These are the activations of a small neural network, seen along a few directions. Each row is one input.
Each table varies a few parts of the input and shows all the possible inputs, shuffled.
A made-up example of a description, with smaller parts first: one of 5 places around a ring, together with either a single point or one of 11 places around a ring or (one of 3 separate values, together with one of 4 places along a line).
Shared parts are said once, and a part with two or three values counts as separate values.

Other details of the inputs vary at random and push rows far along two fixed directions, the same in every table; ignore that.

A family of inputs:
row 1: [ 19  -8 -13 -10 -14 -19   6  23  -5 -17  18 -20   6  32   2]
row 2: [ 24  19 -10  60  63 -17  13 -60 -63  -5 -73   5 -23   9  60]
row 3: [ 20  16   7  10 -16 -14  -2   5  13  -8  31 -19  -6  16   4]
row 4: [-40  19 -23  -8 -36 -24 -42  23 -13  24  10 -22  -8  16 -23]
row 5: [ 34 -24 -12 -23   2 -28   6   5   8  -2   1 -28   8  13   1]
row 6: [ 38  -7   2   1  -2 -20   6  -1  19 -12  31 -16 -10  14   3]
row 7: [ 35 -10   3 -13   2 -27   2  -2  22   2  15 -27   4  -1  -1]
row 8: [-32 -17  40  -6 -47  99  45  22  68   3  52  70   7 -67 -24]
row 9: [ 19  22 -13  54  63 -18   5 -58 -61  -5 -71   7 -22  14  55]
row 10: [-11 -15   2 -11   5  -8 -31  27 -19   2  29 -13   7  32 -24]
row 11: [  9  -8  -4  -7 -25 -20  -2  31  -8  -3   4 -36  16  15   9]
row 12: [ -6  23   6  -3 -22 -23 -20  14   9  -1  12 -27  10  10  -6]
row 13: [-41 -36  19 -25   6  71   2  11  20  10  31  58   6 -29 -47]
row 14: [-16   7 -32 -25  -7 -26 -37   0   2  24   9 -17 -21  11 -37]
row 15: [ 22  -7 -26  51  65 -11  24 -43 -76 -10 -88   3 -17  18  65]
row 16: [-22 -15  10 -14  -7 -16 -40  37 -22  17  11 -25  22  20 -27]
row 17: [-37  -9  37   1 -37  77  31  18  37  11  13  44  20 -66  -7]
row 18: [ 25  -8   1   4 -17 -11   8  22   4 -12  26 -23  -2  17   8]
row 19: [ 14  19   4   5 -15 -16  -9   6  12  -9  30 -14  -5  20   2]
row 20: [-23 -26   1  13  42  63  48 -37 -30   9 -85  63  11 -50  29]
row 21: [-34  -4  26  33  41  91  53 -57  -5  20 -76  90   2 -90  26]
row 22: [  3  -8  -4 -15 -26 -19  -1  31  -8  -6   3 -30  21  16   0]
row 23: [  0  28   2  56  34 -17  -2 -33 -69   7 -77 -20   0   3  60]
row 24: [ 19  14  -7  -8   3 -25 -10  -8  20 -15  27  -8 -11  18 -10]
row 25: [-71   9 -23  32  36  71  11 -47 -45  24 -63  85 -33 -43  12]
row 26: [-56   0  44 -11 -50  99  25  17  61  16  27  68  22 -77 -27]
row 27: [ 37 -20  -5  -5  -4 -19  10   7  13 -14  27 -17  -8  16   4]
row 28: [ 35 -22  -2 -18  -1 -25   7   5  18   1  13 -29   6   2  -1]
row 29: [ 19   8  -4 -20   6 -32 -14  -9  23  -2   9 -18   3   4 -16]
row 30: [  1  25   0  -7  -9 -22 -15   7  13 -17  21  -7  -5  22  -7]
row 31: [ 27   6   1 -17   2 -28  -9 -10  25   3  14 -21   3   1 -12]
row 32: [  1 -26   2 -34  19 -15 -33  12  -5  16  10 -20  11  18 -39]
row 33: [  1   7  -3  54  36  -8   9 -18 -79   4 -86 -19   3   1  66]
row 34: [-11  24   7  -9 -20 -29 -25  16  11  -5   6 -24   8  12  -9]
row 35: [-31  19 -31  -7 -23 -19 -33  14 -11  11  27  -9 -23  27 -20]
row 36: [  6  23  -1   1 -11 -17 -12   5  13 -13  27 -11  -4  21  -4]
row 37: [ 26 -21 -16 -19  -3 -19  11   7   5 -18  16 -11  -1  27  -3]
row 38: [-35  -2  23 -32 -23  69  22   2  74  -9  43  76  -1 -53 -45]
row 39: [ 18 -10  -8  -2 -18 -11   8  25   2 -15  21 -22   1  24   4]
row 40: [ 16  14  -2 -27   8 -35 -17  -7  24  -6   4 -16   1   6 -22]
Each input here is: one of 4 places along a line, together with either one of 2 separate values or one of 8 places along a line.
- Changing only the place on the line of 4 turns row 22 into row 1. The same change can be made to row 23. Which row results? => row 3
- List by row number the other rows that have the place on the line of 4 in common with row 40. => row 5, row 7, row 14, row 20, row 21, row 28, row 29, row 31, row 32
- Which other rows does row 15 become when the place on the line of 8 takes its other values? List them by row number. => row 2, row 6, row 9, row 24, row 27, row 37, row 38

A family of inputs:
row 41: [-67  13  10  34  13  92  28 -33  -3  10 -38 104 -21 -61   9]
row 42: [-42 -23  29   7  38 106  41 -42  16  16 -38 106   4 -81 -17]
row 43: [ -3 -19 -19 -55 -53 -12 -15  48  56  -5  87 -18  -7  16 -60]
row 44: [-51 -22  19  21  25 108  42 -22  -6   3 -28 102  -9 -61   2]
row 45: [ -5  18   3 -30 -69 -18 -27  49  51  -3  88 -29   2  25 -45]
row 46: [  49   42  -36    4   42 -119  -55  -39  -35   -5  -16  -75  -20   70
   16]
row 47: [ 61   6  -9  75  66 -27  40 -61 -70  -9 -93 -20 -17   6  99]
row 48: [  11   11  -36   32   82  -40  -12  -60  -85   16 -111  -14  -20   20
   46]
row 49: [ 56 -23  24 -60 -69  -2  39  45 116 -39 103 -14  24  -9 -34]
row 50: [-71  21  35  32   2  92  23 -18  -5  22 -57  70  11 -83  12]
row 51: [-11 -20  14 -58 -73 -12 -19  62  58  11  69 -31  29  -8 -54]
row 52: [ 42   5  -5  24  36 -88 -38   5 -64  -6 -34 -83  12  64  36]
row 53: [  4 -19  14 -38 -48   7  -9  53  42  -8  88 -15  17  20 -38]
row 54: [ 27   9 -43  12   5 -88 -39  11 -70  -2 -22 -83  -3  79  27]
- What is each input in this table made of? => either one of 2 separate values or (one of 3 separate values, together with one of 4 places along a line)
- Which other rows belong to the same alternative as row 50? List them by row number. => row 41, row 42, row 43, row 44, row 45, row 46, row 48, row 51, row 52, row 53, row 54

A family of inputs:
row 55: [  8  16 -39  12  22 -14   4 -24 -47  12 -44  -7 -29  23  26]
row 56: [  2   6  -7 -54 -57 -27 -36  21  69   3  74 -35 -11 -10 -68]
row 57: [ 31  -4   5  61   5  -3  16  -7 -63   9 -50 -31  18  18  39]
row 58: [-47  27   3  26   9  46   8 -24  -6   6 -19  56  11 -26  10]
row 59: [  39    9  -19   14    6  -76  -10   42  -43  -30  -20 -108    5   53
   46]
row 60: [ 38   6   8   6 -26 -60  -5   5 -10   6  -5 -61  21  14  53]
row 61: [ 15 -24 -41 -13   7 -41 -17  -1 -29  -4  -6 -34  -4  48   5]
row 62: [ 43   5  -7  58  45 -10   8 -37 -32 -17  -5  -1 -49  12  56]
row 63: [-26  24  21 -23 -33  15 -28   9  34  -2  40   0   3 -19 -43]
row 64: [  4  -6 -16  -2   6 -32 -29  11 -37 -15   0 -30  12  60   9]
row 65: [-23   5 -16 -22 -32  12   6   3  52  11  42  24   3 -22 -36]
row 66: [-49   4  31  21  22  50  -5   0  -7  24 -33  47   5 -28  -4]
row 67: [  4 -27  28  -3  50  71  45 -48  14  15 -18  54  16 -55   2]
row 68: [ 13  -7  19 -21 -28   2  34   8  73 -39  31  30  -5  -9 -22]
row 69: [ 10 -37  -7 -61 -48 -42 -25  53  46  -2  90 -33   1  12 -65]
row 70: [-23  17   9 -28 -35  36   4  24  25   4  42  25   0   3 -24]
row 71: [  2   1 -14  20  41 -32 -25 -13 -33  29 -53 -18 -21  14  14]
row 72: [  8  -4  17  -4  34  56  46 -30  23 -13 -48  67  17 -54   8]
row 73: [-48 -12  24  13  14  48   7   8 -31   5 -19  54   9 -35  -6]
- What is each input in this table made of? => either one of 3 separate values or one of 4 places along a line or (one of 2 separate values, together with one of 6 places around a ring)

A family of inputs:
row 74: [ 13   9   0 -33 -14 -27 -18  -2  49   2  40 -23  -7  -4 -46]
row 75: [ 20 -24  14 -38 -19 -23  -5  24  40  -3  27 -30  21  -5 -26]
row 76: [ -4  -6 -18 -31 -12 -12 -20  22  31  -5  51   9 -16  20 -41]
row 77: [ 56  -9 -30  11  -5 -67   9   4 -17 -17  -4 -64  -4  43  30]
row 78: [  5 -17  10  26  41  33  26 -13 -44   1 -38  28   1 -10  34]
row 79: [-81  -4  16  26  -2  95  25   1 -24  11 -32  81   3 -56   1]
row 80: [-48 -33  11   4  22 101  42  -3 -16   6 -41  77  10 -55   4]
row 81: [  6  15  14   0  15  17   3 -29  21 -13   6  23  -1 -15  -5]
row 82: [ 12  -1   3 -19  -9  -3 -12   7  34 -13  59  10 -14  13 -26]
row 83: [  1  -1 -19 -41 -23 -26 -23   7  36  15  41 -11  -9  18 -53]
row 84: [ 26  27 -43  57  57 -44  13 -62 -70  -5 -81 -18 -37  27  83]
row 85: [   2   33   -8   59   54  -50  -28  -37  -86   12 -104  -37   -6   13
   64]
row 86: [-44   7  47   7 -24  90  27  10  54   9  22  62  23 -62 -13]
row 87: [ 10  19 -28  -5 -10 -84 -53  14 -43  10   1 -74   4  54   6]
row 88: [  8 -13  23  28  38  22  29 -23 -23   2 -44  31  16 -24  32]
row 89: [ 11 -26  -8 -51 -21 -12  -9  27  24   6  28 -31  20  15 -29]
row 90: [ -4   6  15   7 -22  -2 -10  24   6  -4  40 -15  -2  23  -7]
row 91: [ 12  18   2  -7 -65  -7   5  29  30 -14  29 -20   0   6  -8]
- What is each input in this table made of? => one of 3 separate values, together with either a single point or one of 5 places around a ring
- Which other rows does row 88 become when the choice among 3 separate values takes its other values? List them by row number. => row 81, row 86
- Which other rows does row 90 become when the place on the ring of 5 takes its other values? List them by row number. => row 79, row 85, row 86, row 87
